These are the activations of a small neural network, seen along a few directions. Each row is one input.
Each table varies a few parts of the input and shows all the possible inputs, shuffled.
Descriptions start from the smaller parts, as in this example, which fits no table here: one of 8 places around a ring, together with either a single point or one of 9 places around a ring or (one of 3 separate values, together with one of 6 places along a line).
Shared parts are said once, and a part with two or three values counts as separate values.

A family of inputs:
x1: -.03 -.04 .16 .08 -.04 .13 .05 -.07 .14 .13 .22 .06 .40 .02 -.03 .01 -.04
x2: -.10 -.24 .08 .02 .09 .19 .11 .12 .14 .12 .17 -.08 .21 -.17 .18 .14 .19
x3: .24 .07 -.22 -.01 -.08 -.10 -.31 -.29 -.43 -.26 -.08 -.18 -.58 .11 -.05 -.36 .10
x4: .00 -.08 .16 .05 -.02 .16 .04 -.04 .17 .11 .19 .05 .34 .04 -.04 -.04 .04
x5: -.03 .40 -.38 -.17 -.13 -.48 -.39 .15 -.13 -.33 -.61 .29 -.80 .44 .12 -.08 -.47
x6: .13 -.04 -.30 -.03 .02 -.07 -.26 -.17 -.49 -.24 -.10 -.26 -.65 -.08 .14 -.16 .16
x7: .04 .03 .21 .12 .07 .16 .02 -.06 .20 .19 .16 -.04 .37 .04 -.08 -.07 -.04
x8: -.07 -.17 .07 -.01 -.03 .14 .09 .02 .12 .15 .19 .03 .30 -.10 .08 .06 .10
x9: -.01 -.07 .16 .06 -.03 .15 .04 -.05 .16 .12 .20 .05 .36 .03 -.03 -.03 .01
x10: .17 .01 -.31 -.07 -.07 -.10 -.28 -.25 -.48 -.23 -.08 -.18 -.62 .01 .05 -.27 .14
x11: .02 .06 .22 .14 .05 .15 .04 -.07 .18 .20 .18 -.03 .41 .03 -.08 -.03 -.09
x12: .07 -.01 .21 .09 .09 .19 .00 -.03 .23 .16 .12 -.05 .31 .06 -.09 -.12 .04
x13: -.10 .28 -.45 -.19 -.04 -.43 -.32 .27 -.20 -.33 -.62 .19 -.89 .27 .33 .13 -.42
x14: .04 .17 -.19 -.18 -.05 -.40 .26 .05 -.36 -.32 -.36 .06 -.50 -.12 -.38 .12 .07
x15: -.06 -.18 .07 -.02 -.02 .15 .08 .03 .13 .14 .18 .03 .28 -.09 .08 .05 .13
x16: -.08 .34 -.47 -.23 -.12 -.48 -.36 .20 -.18 -.31 -.61 .28 -.85 .36 .23 .02 -.43
x17: -.12 -.22 .08 .04 .07 .17 .13 .10 .12 .14 .19 -.08 .25 -.18 .19 .17 .13
x18: .00 .12 -.16 -.15 .04 -.36 .30 .12 -.36 -.35 -.39 -.04 -.52 -.22 -.28 .22 .09
x19: .01 .49 -.32 -.10 -.06 -.46 -.40 .13 -.07 -.29 -.65 .21 -.80 .42 .06 -.10 -.52
x20: .15 .33 -.03 -.08 .04 -.39 .20 -.01 -.25 -.30 -.40 -.01 -.44 -.02 -.55 .00 -.03
x21: -.11 -.23 .08 .03 .08 .18 .12 .11 .13 .13 .18 -.08 .23 -.17 .19 .16 .16
x22: .02 -.11 .15 .03 .00 .18 .03 -.03 .18 .10 .16 .04 .30 .05 -.04 -.08 .09
x23: .05 .01 .21 .11 .08 .17 .02 -.05 .21 .18 .15 -.04 .35 .05 -.09 -.09 -.01
x24: .03 .04 .22 .13 .06 .15 .03 -.07 .19 .19 .17 -.03 .39 .04 -.08 -.05 -.06
x25: .06 .00 .21 .10 .09 .18 .01 -.04 .22 .17 .13 -.04 .33 .05 -.09 -.10 .02
x26: -.09 -.14 .07 .01 -.05 .12 .10 .01 .11 .16 .21 .04 .34 -.11 .09 .10 .05
x27: -.05 -.19 .07 -.03 -.01 .16 .08 .04 .14 .14 .17 .02 .26 -.09 .07 .03 .15
x28: -.08 -.16 .07 .00 -.04 .13 .10 .01 .12 .16 .20 .03 .32 -.11 .09 .08 .08
x29: -.13 -.21 .08 .06 .06 .16 .13 .09 .11 .14 .20 -.08 .27 -.19 .19 .19 .11
x30: -.15 -.19 .08 .08 .05 .15 .15 .08 .09 .16 .21 -.07 .30 -.20 .20 .23 .05
x31: -.14 -.20 .08 .07 .06 .15 .14 .08 .10 .15 .20 -.07 .28 -.19 .20 .21 .08
x32: .01 -.09 .16 .04 -.01 .17 .03 -.03 .18 .10 .17 .05 .32 .04 -.04 -.06 .06
x33: .29 .14 -.19 .05 -.01 -.09 -.33 -.30 -.37 -.21 -.11 -.26 -.56 .10 -.11 -.39 .05
x34: -.10 -.13 .07 .02 -.05 .11 .11 .00 .10 .17 .22 .04 .36 -.12 .10 .12 .02
x35: -.02 -.05 .16 .07 -.04 .14 .05 -.06 .15 .12 .21 .06 .38 .03 -.03 -.01 -.02
x36: .11 .24 -.09 -.13 -.05 -.40 .22 .01 -.31 -.35 -.36 .07 -.46 -.02 -.49 .02 .03
Question: What do these inputs look like to the network?
Answer: one of 4 places along a line, together with either one of 3 separate values or one of 6 places along a line
Question: Changing only the place on the line of 4 turns x12 into x2. The same change can be made to x20. Which row results?
Answer: x18
Question: Start at x33 and move only the place on the line of 4, one step at a time. The first step leads to x3. Which rows follow, in order?
Answer: x10, x6
Question: Change only the choice among 3 separate values in x5. List by row number the other rows that result.
Answer: x3, x36
Question: Change only the choice among 3 separate values in x16. List by row number the other rows that result.
Answer: x10, x14
Question: Start at x11 and move only the place on the line of 6, one step at a time. The first step leads to x24. Which rows follow, in order?
Answer: x7, x23, x25, x12

A family of inputs:
x37: -.34 -.19 .20 .07 .02 .31 -.01 .31 .67 .45 .27 .26 .78 .10 .52 .29 -.26
x38: .01 .16 -.17 -.09 .01 -.28 .03 .08 -.21 -.23 -.32 .01 -.46 -.01 -.11 .07 -.07
x39: .05 .13 -.20 -.08 -.03 -.22 -.10 .01 -.21 -.21 -.26 .01 -.47 .07 -.03 -.04 -.06
x40: .07 -.16 .16 .07 .04 .18 .16 -.14 -.03 .09 .26 -.16 .28 -.18 -.15 -.05 .26
x41: -.26 .28 -.03 -.04 -.06 -.13 -.28 .36 .56 .15 -.29 .48 .13 .50 .37 .14 -.68
x42: .03 -.16 .16 .03 .01 .11 .30 -.08 -.04 .05 .22 -.10 .30 -.25 -.23 .06 .28
x43: .06 .13 -.21 -.08 -.05 -.19 -.17 -.03 -.22 -.20 -.23 .01 -.47 .10 .01 -.10 -.07
x44: .11 -.15 .16 .13 .06 .25 .03 -.20 -.01 .12 .31 -.22 .27 -.13 -.07 -.14 .23
x45: .10 -.16 .16 .10 .05 .22 .09 -.16 -.01 .11 .28 -.19 .28 -.16 -.11 -.10 .25
x46: .06 -.16 .16 .05 .03 .15 .23 -.11 -.04 .07 .24 -.13 .29 -.21 -.19 .00 .27
x47: .08 .12 -.23 -.06 -.07 -.17 -.24 -.07 -.23 -.18 -.19 .00 -.47 .13 .05 -.15 -.08
x48: .03 .15 -.18 -.09 -.01 -.25 -.04 .04 -.21 -.22 -.29 .01 -.47 .03 -.07 .01 -.06
Question: What do these inputs look like to the network?
Answer: one of 2 separate values, together with either a single point or one of 5 places along a line
Question: Changing only the choice among 2 separate values turns x47 into x44. The same change can be made to x43. Which row results?
Answer: x45

A family of inputs:
x49: .27 .13 .09 -.01 .08 -.15 .21 -.15 -.20 -.15 -.11 -.21 -.21 -.12 -.61 -.18 .26
x50: -.20 -.10 .22 .04 .01 .07 .35 .17 .24 .10 .13 .14 .52 -.19 -.04 .38 -.06
x51: .06 -.05 .01 -.02 .02 -.19 .40 -.04 -.40 -.32 -.05 -.13 -.24 -.25 -.39 .13 .32
x52: -.33 .26 -.19 -.16 -.08 -.22 -.40 .54 .57 -.03 -.51 .61 -.20 .63 .58 .19 -.74
x53: -.24 -.32 -.02 -.04 -.06 .17 .13 .16 .25 .30 .26 .03 .39 -.23 .37 .23 .11
x54: -.03 .11 .32 .07 .12 .14 .22 .08 .40 .30 .05 .09 .59 .01 -.21 .04 -.10
x55: .24 -.14 -.12 .08 .06 .13 -.17 -.25 -.40 -.19 .08 -.41 -.37 -.15 .04 -.22 .27
x56: -.12 -.20 .14 .20 .11 .35 -.21 .00 .28 .30 .35 -.11 .37 .03 .45 .00 -.01
x57: .05 -.03 .21 .12 -.06 .28 -.14 -.14 .29 .30 .36 .10 .60 .25 .06 -.18 -.14
x58: .29 .03 .00 .04 -.10 .02 -.16 -.42 -.31 -.17 .09 -.16 -.19 .02 -.36 -.45 .24
x59: .05 -.23 -.21 -.17 .03 .00 .14 -.08 -.45 -.13 .03 -.19 -.34 -.35 -.02 .04 .44
x60: -.04 .53 -.47 -.16 -.11 -.59 -.37 .13 -.26 -.30 -.69 .22 -.93 .34 .13 .01 -.58
Question: What do these inputs look like to the network?
Answer: one of 2 separate values, together with either a single point or one of 5 places around a ring
Question: Changing only the choice among 2 separate values turns x54 into x49. The same change can be made to x52. Which row results?
Answer: x60
Question: Change only the place on the ring of 5 in x56. List by row number the other rows that result.
Answer: x50, x53, x54, x57
